Each row below holds a small network's activations on one input, seen along a few directions.
In each table, some parts of the input vary, and every possible input appears once, in random order.
A made-up example of a description, with smaller parts first: one of 2 separate values, together with either a single point or one of 11 places around a ring or (one of 4 places along a line, together with one of 5 places around a ring).
Shared parts are said once, and a part with two or three values counts as separate values.

Other details of the inputs shift rows strongly along two fixed directions, in all tables alike. That doesn't count.

A family of inputs:
R1: [-2.32 -2.51  1.68 -7.61 -1.37  0.64  2.42  0.87 -4.06  2.61 -1.99  2.11]
R2: [-1.63  2.37  2.22  0.65 -1.15 -2.72 -0.46 -0.21  2.48 -2.75 -3.70 -0.58]
R3: [-1.66  2.72  2.36 -0.71 -0.48 -5.40 -0.87 -0.78  0.63 -2.46 -3.37  0.55]
R4: [-2.57 -1.81  1.30 -7.57 -1.75  0.26  3.58  0.49 -2.13  1.84 -3.38  1.36]
R5: [-4.34 -1.36  3.69 -7.78 -2.46  0.73  4.25  1.19 -1.38  0.80 -5.30  1.27]
R6: [ 2.87  0.54 -5.66  3.80  1.52  2.40 -3.98 -0.88  0.86 -1.03  3.72 -0.40]
R7: [-3.29  3.39  2.92 -0.65 -0.56 -6.85  0.26 -0.69  2.98 -3.85 -5.28 -0.26]
R8: [-0.27  1.48  2.24  3.83 -0.19 -0.57 -0.65 -0.69  1.80 -1.16  1.34 -1.50]
R9: [ 1.09 -4.83 -5.54 -4.36  0.41  8.67  0.23  0.67 -5.03  4.43  4.34  1.86]
R10: [ 0.98  1.69 -2.24  1.74  0.37 -1.03 -2.89 -0.51  1.20 -1.81  0.88 -0.37]
R11: [ 1.94  0.08 -4.11  2.56  0.59  2.69 -1.95 -0.61  1.08 -0.34  1.72 -0.65]
R12: [ 4.03 -6.00 -2.03 -0.55  2.13  5.48  1.72  1.29 -6.39  6.35  5.88  1.98]
R13: [-0.31  2.35 -0.43  0.04  0.01 -4.09 -0.09 -1.29  2.06 -2.02 -2.82 -0.17]
R14: [ 0.58  1.32 -0.78  0.79 -0.23 -2.28 -1.07 -0.84  1.32 -0.98 -1.14 -0.39]
R15: [ 0.81 -5.20  2.72 -2.27  0.76  6.44  3.04  3.16 -5.11  5.37  2.18  1.65]
R16: [-2.07  2.74  1.74 -0.17 -1.00 -1.87  0.17 -0.05  3.03 -3.12 -4.08 -0.84]
R17: [ 2.34  0.48 -3.99  2.35  0.90 -1.12 -1.83 -1.78  0.72 -0.31  1.09  0.06]
R18: [ 0.99 -0.35 -5.81  1.98  0.97  3.65 -1.62 -0.44  1.50 -0.43  2.78 -0.51]
R19: [ 5.04 -0.98 -1.62  7.24  2.78  3.32 -2.48  1.09  0.15  1.04  5.46 -0.59]
R20: [ 2.05  0.24 -1.38  4.23  0.57  1.27 -1.21 -1.32  0.60  0.63  4.72 -1.31]
R21: [-0.60  1.50  3.26  1.92 -0.34 -4.00  0.56 -1.48  0.28 -0.71  0.15 -0.46]
R22: [ 1.07  0.55 -2.23  0.86 -0.11 -0.16 -1.31 -0.53  1.17 -0.58  0.20 -0.46]
R23: [-1.98  2.37  5.82  1.21 -1.28 -4.70  1.05 -0.72  1.09 -1.50 -1.46 -1.14]
R24: [ 4.40 -0.64 -0.20  6.01  2.24  1.33 -1.91  1.34 -0.18  0.94  4.33 -0.61]
R25: [-1.48  2.34 -0.17  0.32 -0.15 -3.82 -0.73 -0.41  2.73 -2.67 -2.27 -0.81]
R26: [ 0.27  1.87 -1.68  0.78 -0.10 -1.56 -0.80 -0.55  2.67 -2.07 -1.27 -1.03]
R27: [-0.19  1.16 -2.82  1.79  0.45  0.04 -1.71 -0.32  2.72 -2.27 -0.01 -0.86]
R28: [-1.03  0.87 -1.56 -0.33 -0.13 -1.12 -0.63  0.08  1.99 -1.53 -0.88 -0.54]
R29: [-2.53 -2.70  9.33 -5.62 -1.26 -1.07  5.09  3.27 -4.75  3.22 -3.39  1.86]
R30: [-2.17 -3.70  2.96 -4.46 -1.14  5.43  3.80  0.64 -4.02  4.34  1.54  0.79]
Each input here is: one of 5 places along a line, together with either one of 2 separate values or one of 4 places along a line.
Question: The inputs of R15 and R24 match in every part but the place on the line of 5. If R9 is changed in the same way as R15 into R24, which row does it become?
Answer: R10
Question: Start at R7 and move only the place on the line of 5, one step at a time. The first step leads to R25. Which rows follow, in order?
Answer: R28, R27, R18
Question: Which other rows does R13 become when the place on the line of 5 takes its other values? List them by row number.
Answer: R4, R5, R16, R26

A family of inputs:
R31: [-0.10  4.58  0.65  5.05  0.37 -5.68 -2.74 -1.34  4.32 -4.48 -1.61 -1.74]
R32: [ 1.50  0.98 -2.88  3.15  1.07  0.02 -1.68 -0.35  2.05 -1.37  1.49 -0.88]
R33: [-0.94  4.11  2.54  2.07 -0.43 -6.56 -1.50 -0.57  3.57 -4.08 -4.09 -0.91]
R34: [-0.02 -2.64 -2.03 -2.89 -0.29  4.42  1.61  0.18 -2.00  2.61  1.09  0.71]
R35: [-0.67 -2.78 -1.94 -4.39 -0.40  3.10  1.38  0.04 -2.90  2.67  1.12  1.25]
R36: [ 4.94  0.57 -4.18  8.35  2.49  1.10 -3.40 -1.28  1.36  0.16  7.01 -1.69]
R37: [-0.27 -2.81 -1.86 -3.08 -0.01  3.57  1.64  0.23 -2.20  2.59  1.29  1.02]
R38: [-3.92  0.58  5.24 -4.65 -2.06 -1.56  2.90  1.30  0.19 -0.75 -5.52  0.33]
R39: [ 1.44  1.49 -3.60  3.74  0.92  0.43 -2.79 -1.00  2.21 -1.78  2.33 -1.01]
R40: [ 0.27 -2.97 -2.31 -3.57  0.19  2.76  1.66  0.45 -2.52  2.81  1.16  1.08]
R41: [-3.93  0.37  4.33 -5.26 -1.83 -2.70  2.12  0.78 -0.70 -0.66 -4.88  0.90]
R42: [ 5.28  0.59 -3.68  8.84  2.63  2.56 -4.18  0.12  1.88 -0.73  5.17 -1.50]
R43: [ 3.71  0.83 -0.86  6.41  2.24 -0.57 -2.80  0.40  0.64 -0.61  3.21 -0.68]
R44: [ 0.00 -2.38 -2.77 -3.19 -0.42  4.75  0.77  0.40 -1.86  2.11  1.08  0.77]
R45: [ 0.44  3.60  5.75  4.57  0.59 -6.34 -1.38  0.35  2.01 -3.22 -2.67 -0.79]
R46: [-0.34  3.76  5.96  5.37  0.42 -5.22 -1.69  1.26  3.09 -3.95 -2.69 -1.13]
R47: [-0.17 -3.32  1.46 -1.85 -0.24  3.77  2.44  0.88 -3.21  3.67  2.83  0.73]
R48: [-4.25 -0.21  8.99 -3.66 -2.39 -1.22  3.92  1.49 -1.14  0.47 -4.11  0.13]
R49: [-0.34 -2.67 -2.22 -3.01 -0.09  3.87  1.34  0.05 -2.33  2.54  1.67  0.95]
R50: [ 3.25  1.11 -0.82  5.78  1.36 -1.15 -1.88 -1.34  0.81 -0.04  4.07 -1.13]
R51: [ 0.28 -3.00 -1.86 -4.10 -0.28  2.31  2.00 -0.36 -3.22  3.36  0.85  1.52]
R52: [ 0.81 -2.91 -2.53 -3.72 -0.04  2.32  1.68 -0.04 -2.86  3.08  1.11  1.34]
R53: [-4.42  0.20  5.45 -5.82 -2.27 -1.26  3.01  1.56 -0.26 -0.49 -5.94  0.68]
R54: [-0.15 -2.74 -2.15 -4.41 -0.57  2.68  1.28 -0.46 -3.20  2.95  1.09  1.48]
R55: [-0.59 -2.51 -2.08 -3.74 -0.65  4.85  1.18  0.17 -2.23  2.33  1.05  0.77]
R56: [ 3.83  0.46 -6.65  3.85  1.52  0.87 -3.39 -1.65  0.91 -0.41  3.89 -0.54]
R57: [ 2.11  1.12 -3.54  3.85  1.27 -0.91 -2.13 -1.24  1.83 -1.08  2.08 -0.80]
R58: [-2.63  3.97  4.22  1.18 -0.78 -5.57 -0.68  0.41  3.93 -4.52 -5.05 -1.00]
R59: [ 2.00  0.98 -3.68  3.13  1.29 -0.65 -2.42 -0.65  1.88 -1.23  1.60 -0.77]
R60: [-4.56  0.30  5.39 -5.30 -2.34 -1.08  3.10  0.76 -0.57 -0.38 -5.26  0.54]
R61: [-3.14  3.94  4.31  0.39 -1.17 -5.21 -0.53  0.19  3.37 -4.51 -5.03 -0.89]
R62: [ 0.59 -2.60 -2.65 -3.11 -0.09  2.30  1.14 -0.74 -2.85  2.93  1.65  1.28]
Question: The inputs of R48 and R47 match in every part but one. If R42 is changed in the same way as R48 into R47, which row does it become?
Answer: R46
Question: Describe the family of inputs behind these rows.
Answer: one of 4 places along a line, together with either one of 2 separate values or one of 6 places around a ring
Question: Which other rows agree with R36 in the place on the line of 4? List them by row number.
Answer: R31, R35, R40, R41, R43, R57, R59
Question: Start at R51 and move only the place on the ring of 6, one step at a time. The first step leads to R52. Which rows follow, in order?
Answer: R33, R56, R54, R62

A family of inputs:
R63: [ 0.36 -0.03  0.49 -0.27  0.39 -1.67 -0.06  0.01 -0.60 -0.04 -0.46  0.63]
R64: [ 6.06 -3.57 -9.13  2.88  2.77  5.24 -1.82 -1.26 -2.72  4.07  8.13  0.60]
R65: [ 0.39 -0.46  0.28 -0.63  0.34  0.29  0.07  1.30 -0.19  0.09 -1.12  0.27]
R66: [-0.99  0.04 -0.55 -1.78 -0.76 -0.65  0.81 -1.19 -0.05  0.37 -0.28  0.03]
R67: [-1.30  0.18 -0.53 -1.83 -0.70 -0.65  0.59 -0.72  0.17 -0.13 -0.56  0.06]
R68: [ 0.97 -0.12 -0.39  0.05  0.48 -0.58 -0.64  0.30 -0.61  0.16 -0.08  0.53]
R69: [-1.00  0.33 -0.78 -1.14 -0.41  0.88  0.16  0.25  1.14 -0.94 -1.44 -0.20]
R70: [-1.23  0.05 -0.36 -2.17 -0.86  0.21  0.44 -0.28 -0.08 -0.19 -1.09  0.24]
R71: [ 2.82  5.47 -1.13  9.44  1.95 -5.73 -5.43 -0.70  5.71 -5.80 -0.35 -2.23]
R72: [-1.18 -0.26  2.66 -0.45 -0.45  0.60  0.78  0.88 -0.35  0.17 -0.89  0.06]
R73: [-1.31  0.19 -0.50 -1.69 -0.56  0.49  0.19 -0.07  0.32 -0.53 -1.41  0.17]
R74: [-0.98 -0.55  2.44 -0.65 -0.39  1.66  1.13  1.24 -0.23  0.35 -0.78  0.00]
R75: [-0.69 -0.79  2.60 -1.01 -0.65 -0.03  1.85 -0.30 -1.44  1.47  0.31  0.15]
R76: [-0.88 -0.18  2.43 -0.34 -0.45 -0.33  1.07  0.03 -0.48  0.56  0.25 -0.34]
R77: [-1.04 -0.29  2.47 -0.42 -0.70  0.25  0.85  0.49 -0.58  0.39 -0.21  0.02]
Question: The inputs of R71 and R72 match in every part but one. If R64 is changed in the same way as R71 into R72, which row does it become?
Answer: R75
Question: Describe the family of inputs behind these rows.
Answer: one of 3 separate values, together with one of 5 places along a line
Question: Which other rows does R70 become when the place on the line of 5 takes its other values? List them by row number.
Answer: R66, R67, R69, R73
Question: Which other rows does R70 become when the choice among 3 separate values takes its other values? List them by row number.
Answer: R68, R77

A family of inputs:
R78: [ 0.04  0.90  1.70  1.98 -0.35 -0.66 -0.55 -0.47  0.47 -0.30  0.00 -0.43]
R79: [ 0.24 -0.06  1.33  1.19 -0.02 -0.45  0.78 -0.30  0.11  0.51  0.41 -0.45]
R80: [-0.44  0.23  1.05  0.23  0.22 -1.40 -0.99  0.19 -0.35 -0.45 -0.03  0.43]
R81: [-1.27 -0.73  1.31 -0.17  0.02  0.85  1.07  0.94  0.22  0.00  0.06 -0.23]
R82: [ 0.12 -2.40 -1.75 -4.12 -0.53  3.14  1.34  0.52 -2.04  2.38  0.13  1.06]
R83: [ 4.21 -0.23 -7.84  4.53  1.76  3.11 -3.28 -1.20  1.54  0.53  5.91 -1.45]
R84: [-0.63  0.94 -0.59 -0.49  0.18 -1.04  0.09 -0.32  0.97 -1.07 -1.78  0.14]
R85: [ 0.07  0.61 -1.10  0.11 -0.37 -0.66 -0.44 -0.43  1.22 -0.64  0.05 -0.53]
R86: [ 0.10 -0.46  0.24  0.05  0.57 -0.93  0.12  0.36 -0.43  0.44  0.88  0.25]
R87: [-0.25  0.55 -0.83 -0.59 -0.64  0.08 -0.62 -0.35  0.25 -0.57 -0.38 -0.09]
R88: [-0.21  0.42  0.98  0.14 -0.12 -0.73 -0.46  0.03 -0.55 -0.34  0.10  0.20]
R89: [ 0.90 -2.38 -0.54 -1.93  0.22  2.78  1.30  0.62 -2.60  2.53  1.08  0.89]
R90: [ 0.88  0.71  1.31  1.70  0.31 -0.90 -0.27  0.05  0.60 -0.53 -0.58 -0.44]
R91: [-0.05  0.66  1.17  0.57 -0.19 -0.47 -0.39 -0.24 -0.26 -0.29  0.25  0.01]
R92: [-1.23 -2.68 -2.13 -4.68 -0.17  3.55  1.76 -0.33 -3.20  2.61  0.33  1.35]
R93: [ 0.05  0.86  1.66  1.00 -0.30 -0.53 -0.30 -0.39  0.18 -0.44 -0.04 -0.09]
R94: [-1.01  0.28 -0.47 -0.96 -0.64 -0.50 -0.10 -0.69 -0.02 -0.68 -1.29  0.39]
R95: [ 0.37  0.32  0.78  0.88  0.66 -1.84 -0.79  0.76  0.17 -0.67 -0.73  0.10]
R96: [ 0.18  0.35  1.06  0.64  0.13 -0.92  0.57 -0.16  0.16 -0.08  0.40 -0.22]
R97: [ 0.27  0.19  0.44  0.55  0.24 -1.06  0.20  0.15 -0.04  0.00  0.68 -0.10]
R98: [-0.72  0.24 -0.76 -0.49 -0.38 -1.00  0.43 -0.68  0.92 -0.65 -0.92  0.03]
R99: [ 0.74 -0.46  1.04  0.92  0.06  0.37  0.51  0.29 -0.43  0.92 -0.30 -0.04]
R100: [ 0.16  0.26  1.57  0.86  0.01 -1.02  0.55 -0.30  0.28 -0.13  0.07 -0.53]
R101: [-0.16  0.86 -0.78 -0.07 -0.45  0.08 -0.98 -0.26  0.64 -0.83 -0.15 -0.52]
R102: [-0.75  0.73 -1.23 -0.23  0.22 -0.99  0.03 -0.85  1.03 -0.59 -0.46 -0.26]
R103: [-0.40  0.10 -0.38 -1.05 -0.36 -0.65  0.34 -0.17  0.55 -0.65 -1.78  0.59]
R104: [ 0.44  0.65 -1.03  0.00 -0.19 -0.04 -0.80  0.15  1.08 -0.64 -0.32 -0.46]
R105: [ 0.25 -0.07  1.08 -0.44  0.09 -0.62  0.36  0.75 -0.70  0.11 -0.78  0.32]
R106: [-1.25  0.18  1.49  0.31 -0.10  0.97 -0.14  0.78  0.31 -0.64 -0.15 -0.07]
R107: [-0.63 -0.55  1.25 -0.45  0.13  1.50  0.66  1.55 -0.05  0.15 -0.67  0.15]
Question: Describe the family of inputs behind these rows.
Answer: one of 3 separate values, together with either a single point or one of 4 places along a line or one of 5 places along a line
Question: The inputs of R82 and R85 match in every part but the choice among 3 separate values. If R95 is changed in the same way as R82 into R85, which row does it become?
Answer: R86
Question: Which other rows does R84 become when the place on the line of 4 takes its other values? List them by row number.
Answer: R82, R103, R104
Question: Which other rows does R100 become when the place on the line of 5 takes its other values? List them by row number.
Answer: R79, R86, R96, R97
Question: Which other rows does R94 become when the place on the line of 4 takes its other values? List them by row number.
Answer: R87, R92, R101
